These are the activations of a small neural network, seen along a few directions. Each row is one input.
In each table, some parts of the input vary, and every possible input appears once, in random order.
Descriptions start from the smaller parts, as in this example, which fits no table here: line(4) and (point or ring(9) or (values(2) and ring(8))).
Shared parts are said once, and a part with two or three values counts as separate values.

Rows:
row 1: [ 11  26  -3 -12 -29  26 -44  26  28   4   1  19  18]
row 2: [-12 -22 -17  66 -14 -60  39  17   7 -36 -24  44  41]
row 3: [-14   2 -14 -53 -23   1 -15  50   6  -4   1  20   2]
row 4: [ 18 -35   3  57   3 -50  31  13  63  -7 -27  52  48]
row 5: [ -5  24 -11 -46 -26  -5 -17  32  -4   5  -7  27  12]
row 6: [ -6  36 -21  -1 -30  35 -27  44  22  -6 -14 -10   7]
row 7: [-12  41 -11 -20 -62  15  10  38   7  -9   0 -12 -14]
row 8: [  9  38 -24 -26 -13  13 -26  18  13  13  24  36  20]
row 9: [ -7 -17  12 -18  35  53  26 -46 -19  14  -5 -56 -70]
row 10: [  6 -17 -33  71 -26 -16  57 -11 -27 -70   8  46  67]
row 11: [ -3  37 -22  -5  -9  28 -36  21  19  32  15  43  14]
row 12: [-18  15  -3 -42 -51   6  -3  41  -3  -6 -14  13 -12]
row 13: [ 34 -24  43 -32  71  -9 -18 -39 -47  78  36 -67   3]
row 14: [ 12 -23   4  86 -13 -53  56 -10 -32 -89   8  72  76]
row 15: [-13  -6  43   9  59 -16   6 -64  14 -26   3 -55 -64]
row 16: [ 13 -40   7 -17  40  14 -13 -37  -8  36   1 -43 -75]
row 17: [-22 -16  11 -11  20  19   4 -66  -4   0 -26 -69 -55]
row 18: [  9 -19  37  -5  67  -1 -28 -27 -35  71  16 -61 -18]
Describe the family of inputs behind these rows.
Answer: line(4) or line(6) or ring(8)
A walk changes only the line(4) part. It starts at row 4 and steps to row 2. List the rest of the walk in order.
Answer: row 10, row 14

Rows:
row 19: [-14  -8 -18 -26 -24  11  11  22 -24  10 -21 -28 -31]
row 20: [  8  -4  -6  19   5  -6  24 -25   6 -35 -18  11  -1]
row 21: [-16  22 -14  32   9   7 -20   1  17  -7  -1  14  19]
row 22: [-16  12 -18 -15 -22  22 -16  28  31  37 -20  -8 -24]
row 23: [-17  15   2  -9 -20  -6   2   1 -21 -23  -1 -28  -1]
row 24: [  0  21   2  12  -3   3  11  -8   1 -38  -1   3 -36]
row 25: [  8  11 -10  -2   5  -7 -24  11 -27  -5  18  37  33]
row 26: [ 15  33   1  -6  -8  -3 -13  18 -18   2  33  27  19]
row 27: [  8 -26  41 -12  57  12  -4 -49 -44  43  10 -75 -36]
row 28: [  6  17 -10  41   5   1   1  -4  29   2 -12  12  34]
row 29: [-12   5   0 -24 -19  21  12  15 -16 -13   1 -24 -10]
row 30: [ 10 -28  -9  34 -17 -12  29  -3 -17 -22   8  -1  23]
row 31: [-19  33   0   2 -18  11 -27   4  32   3  -1  -5   7]
row 32: [ 10 -32  -6  28  -1 -15  20  -8  15 -36 -12  15  -9]
row 33: [-15 -21  -2  34   4 -22  16   8  45  17 -11  28  31]
row 34: [ 30 -11  19 -48  67  -6 -35 -30 -27  75  33 -43 -19]
row 35: [-14   2 -10   8   0   4   5 -28  -3 -42   0  14 -16]
row 36: [ 6 -9 -8 48 -9 -7  0  8 38  3  0 18 28]
row 37: [  9  -6  28   0  74  12 -37 -32  12  65   5 -65 -36]
row 38: [-14  26   1 -10  -5  23 -19  36  38   7 -11 -13  -6]
row 39: [  5  23   3 -36 -19  -6 -29  17 -10   8  17  14  23]
row 40: [ 15 -29  46 -20  61  14 -13 -59 -13  27  -6 -60 -71]
row 41: [-12 -42   3  23  -6 -21  47  -3 -12  -6  -4  17  26]
row 42: [  9  20   0 -50 -13   6 -19  41  -2  15  15   7  11]
row 43: [  9  -5  -7  25 -10   1  31 -20 -27 -18  -2  -1  32]
row 44: [ 11   1 -18 -52 -21   5 -20  38 -11  44  -6  13  -7]
row 45: [  5 -30   7  -2   0 -37  14  20   3  18  11  52  46]
row 46: [-10 -47   3  15   2 -22  38 -16  22 -19 -18  31  -6]
row 47: [-13   8   5 -37 -15  17   8   2  21 -28 -10 -13 -43]
row 48: [ -5  43  -4  34  -1  10 -12  15  23  -1   7   4   1]
row 49: [-11 -12 -13 -40 -23  20   6   3  14   0 -32  -9 -61]
row 50: [-17  15   5 -20 -13  -5  -3 -13  13 -36 -14 -12 -32]
row 51: [  1  19  -1  18 -14   8  18  -3 -31 -22  14 -10  -1]
row 52: [ 27 -22   2  11 -10 -17  -6  18  -6   2  16  46  46]
row 53: [ -9   0 -13  20  -1   0  10  -9 -38 -30   4  -5  15]
row 54: [ 26   7  -3   4   3 -14  -2   7 -16   3   7  36  50]
The inputs of row 47 and row 42 match in every part but one. If row 35 is changed in the same way as row 47 into row 42, which row does it become?
Answer: row 25
Describe the family of inputs behind these rows.
Answer: values(4) and (point or line(8))
Which other rows does row 41 become when the values(4) part takes its other values? List them by row number.
Answer: row 33, row 45, row 46
List by row number the other rows that have the values(4) part in common with row 21.
Answer: row 22, row 28, row 31, row 33, row 36, row 37, row 38, row 48
Which other rows does row 32 become when the values(4) part takes its other values? List them by row number.
Answer: row 30, row 36, row 52

Rows:
row 55: [ -8  19  16 -32  -9  19  -7   9  24   5  -7 -26 -30]
row 56: [  5  21  12 -25  -9  15 -27   7  10  22 -14 -22 -18]
row 57: [-18  18   3 -31   3  14 -36   7  15  31  -6 -16  -9]
row 58: [ -7  16  -5 -38   7   8 -34   0   9  32  -6 -15  -8]
row 59: [ 14 -33  29  18  76 -14   7 -61 -20  51   9 -52 -28]
row 60: [ 21  12  -1   2   1 -25 -11  29 -18  26  22  39  54]
row 61: [ 26 -41  35  14  81  -6   2 -58 -12  36   8 -56 -25]
row 62: [  0   4 -13 -36   7  20 -32  12  -1  19   8 -11 -26]
row 63: [ 20 -27  -2 -32 -10 -11  12  -7 -47 -11  24  16  22]
row 64: [-13 -29 -18  29 -19 -11  23   0  31 -21 -19   8  -8]
row 65: [ 9  5  0  5 -6 -8 -7 26  0 25 26 24 48]
row 66: [  8  -6  -8   5 -12   6   5  24 -21   8  -1   4  36]
row 67: [ 11  -4  -3   0  -8   2  13 -31 -32 -46  11   0  -7]
row 68: [  4 -27  -6   4  -9 -10  29 -18   2 -23 -13  24  -3]
row 69: [ -1  16  -7  33 -11  21   4  -6  -9 -29 -12 -11   9]
row 70: [-3 -9 -1 33 -5 -3  1  9 46  4 -6 38 22]
row 71: [ -2 -10  -7   4 -24 -16  14  16 -22   1   3  -2  17]
row 72: [  2  24   9  36  -4   6 -19   1   7 -20  11  11  19]
row 73: [ -2  19   6 -40  -8  10   8   9   7   7  -8 -23 -40]
row 74: [  4   3  -6  24   7 -22   3   8  34  10  -8  51  31]
row 75: [-17 -26  -6  12  -5 -13  23   3  23 -38 -19  18  -9]
row 76: [-26  13   3   8  -6  -3  23 -14  -6 -49   2  -6 -12]
row 77: [  4  39  -2  24   8 -13 -10  -4  -1  -7  14  24  29]
row 78: [-11 -12   6 -18 -10 -19  15  15 -28 -17   6  10  16]
row 79: [-11  11  -5  31 -22  -2  15 -13  -9 -36  -9 -17 -10]
row 80: [ -8  13  -4 -35  -3  21  -4  11  -3  11   4 -16 -43]
row 81: [ -2 -24 -19  30  -8  12  16   7  32 -15 -22  15   9]
row 82: [  2  14  -6 -25  -2  25 -23  18 -14  23   1  -8 -37]
Describe the family of inputs behind these rows.
Answer: values(2) or ring(8) or (values(3) and line(6))
What sort of input is row 82?
Answer: ring(8)

Rows:
row 83: [ -7  34 -17 -21 -47   2  -4  54   3 -12   7  37  28]
row 84: [-17  -3 -10  26 -17  -9  23  -5  17 -42 -15  13 -11]
row 85: [  5 -28  36 -49  52  10   6 -63 -57  20   8 -90 -82]
row 86: [-13   5 -25  19 -42   8  24  14  25 -30 -25  24   1]
row 87: [ 12 -19   9  12  36 -21  -6 -13 -11  33  15  12  36]
row 88: [ -8  39  18 -85  27  53 -71  10  21  75  -9 -79 -91]
row 89: [ 35 -15   9   0  27 -18 -22  17  -8  54  21  21  44]
row 90: [  6 -23  11  40  28 -16  11 -26  -5  11   9  -9  23]
row 91: [  3  38 -23 -14 -39   5 -21  41 -12 -11  15  40  36]
row 92: [  6 -16  15  39  26 -13  22 -41   7 -25   0  -4  -1]
row 93: [-13  12 -23  -6 -55   2   8  36  18 -33 -15  33  22]
row 94: [ -8 -22   0  40   5  -3  30 -23   2 -40 -10   2  -5]
Describe the family of inputs behind these rows.
Answer: values(2) or line(10)
A walk changes only the line(10) part. It starts at row 89 and steps to row 87. List the rest of the walk in order.
Answer: row 90, row 92, row 94, row 84, row 86, row 93, row 83, row 91

Rows:
row 95: [ -1 -43 -21  15 -28 -31  45   0 -18 -31 -15  54  19]
row 96: [  8 -25  27  -2  46   0  -3 -63  29  14 -20 -46 -35]
row 97: [ -7  25   6 -56 -10  47 -16   4 -32  35  -5 -80 -60]
row 98: [ -3 -50  12   1  47  -8  -2 -38  16  40 -21 -31 -52]
row 99: [ 12 -36  29  41  31 -45  30 -53  -9 -15   9 -17  41]
row 100: [ -3 -20  14  56  46 -35  16 -56 -32 -23  23  -9  31]
row 101: [  5  61 -17 -42 -10  16 -67  34  -7  25  14  27  15]
row 102: [  6 -26 -28  43 -37   4  41 -10 -25 -42 -12  34  35]
row 103: [-37  54 -30  28 -54  -1  -8  38  37 -49  -1  48  21]
row 104: [  1 -38  12  64  30  -8  29 -42 -30   5  18 -24  45]
row 105: [ 30 -22  -3  38  -7 -19  47   7 -18 -56  -3  47  24]
row 106: [ -1  17 -12  27 -43  -1  -4  61  42 -36 -10  44  26]
row 107: [-19   1   5 -78   4   8  -6  16 -20  37  -4 -57 -65]
row 108: [-19  46  11 -63   9  27 -29 -11 -36   2   9 -62 -72]
row 109: [  9  36   1 -62 -18  17 -51  36  17  34   1  28  33]
row 110: [ 13 -21 -12  20 -33 -21  45 -17   2 -56  -3  47  35]
row 111: [-27  38 -15   8 -56  -3  15  45  58 -39 -12  44  40]
row 112: [ 30  27  -2 -39 -14  15 -58  58   9  39  31  26  13]
row 113: [  2  16 -25 -58  -5   1 -38  56   6  57   4  29  17]
row 114: [ 17  53 -21 -36 -32  31 -42  48  -3  63   8   9  23]
row 115: [-11  10  23 -80  -1  27 -25  -8  -7   7  -4 -64 -48]
row 116: [ 13   9  21 -62  14  23 -23  15 -15  16  12 -57 -68]
row 117: [ 27 -21  37  22  64   0   9 -39  13  25  -5 -35 -56]
row 118: [-23  36 -38  37 -71  14   9  53  41 -21 -16  30  32]
row 119: [  1 -30   8  25  46  39   0 -51  13  34 -12 -47 -40]
row 120: [ -7 -56  19  37  36 -47  27 -29 -25  15  10  -2  27]
row 121: [ 20 -33  38  58  51 -39  39 -27 -28  -3  31  -9  26]
row 122: [ -2  -7 -26  33 -23 -12  32 -25 -21 -68  11  55  21]
row 123: [-34   3 -26   4 -44  -9   5  62  39 -15 -28  53  26]
row 124: [ -3  -4  15  20  61   9 -17 -64   5   6  -9 -34 -55]
The inputs of row 114 and row 101 match in every part but one. If row 118 is changed in the same way as row 114 into row 101, which row does it become?
Answer: row 103
Describe the family of inputs behind these rows.
Answer: values(5) and ring(6)
Which other rows does row 99 become when the values(5) part takes its other values? List them by row number.
Answer: row 100, row 104, row 120, row 121
Which other rows does row 105 become when the values(5) part takes its other values? List them by row number.
Answer: row 95, row 102, row 110, row 122

Rows:
row 125: [  7  21   2 -35  -2  12 -24  11 -11  21  10 -15 -11]
row 126: [  0  11   6 -28  12  14 -23   9  -5  25   3 -20 -23]
row 127: [ 11 -12   9  -2  24   6 -10 -16   0  23  -1 -19 -17]
row 128: [ -4  -2 -10  -2 -16  -1  13   3  -7 -14  -4  13   2]
row 129: [  4  -9  10  20  19  -5  13 -21  -4  -4   3  -8   5]
row 130: [ -8   3  -7   3 -23   1  14  12  10 -20 -10   6  -7]
row 131: [  0 -10  10  11  24 -10   2 -23  -2   1   2 -13  -9]
row 132: [  1  -1  13 -23  21   5 -14  -9   3  27   0 -24 -18]
row 133: [-17  14 -13   3 -28  13   5  10  19 -23 -16   2 -16]
row 134: [  0 -12  -1  17   4  -9  11 -11 -11  -4   3   0  14]
row 135: [ -2 -10   1  11  -4  -8  13  -8  -6 -27   0   7  11]
row 136: [  7   8 -21  27 -31 -19   1  44  14  -6  10  70  71]
Describe the family of inputs behind these rows.
Answer: point or line(11)
A walk changes only the line(11) part. It starts at row 133 and steps to row 130. List the rest of the walk in order.
Answer: row 128, row 135, row 134, row 129, row 131, row 127, row 132, row 126, row 125
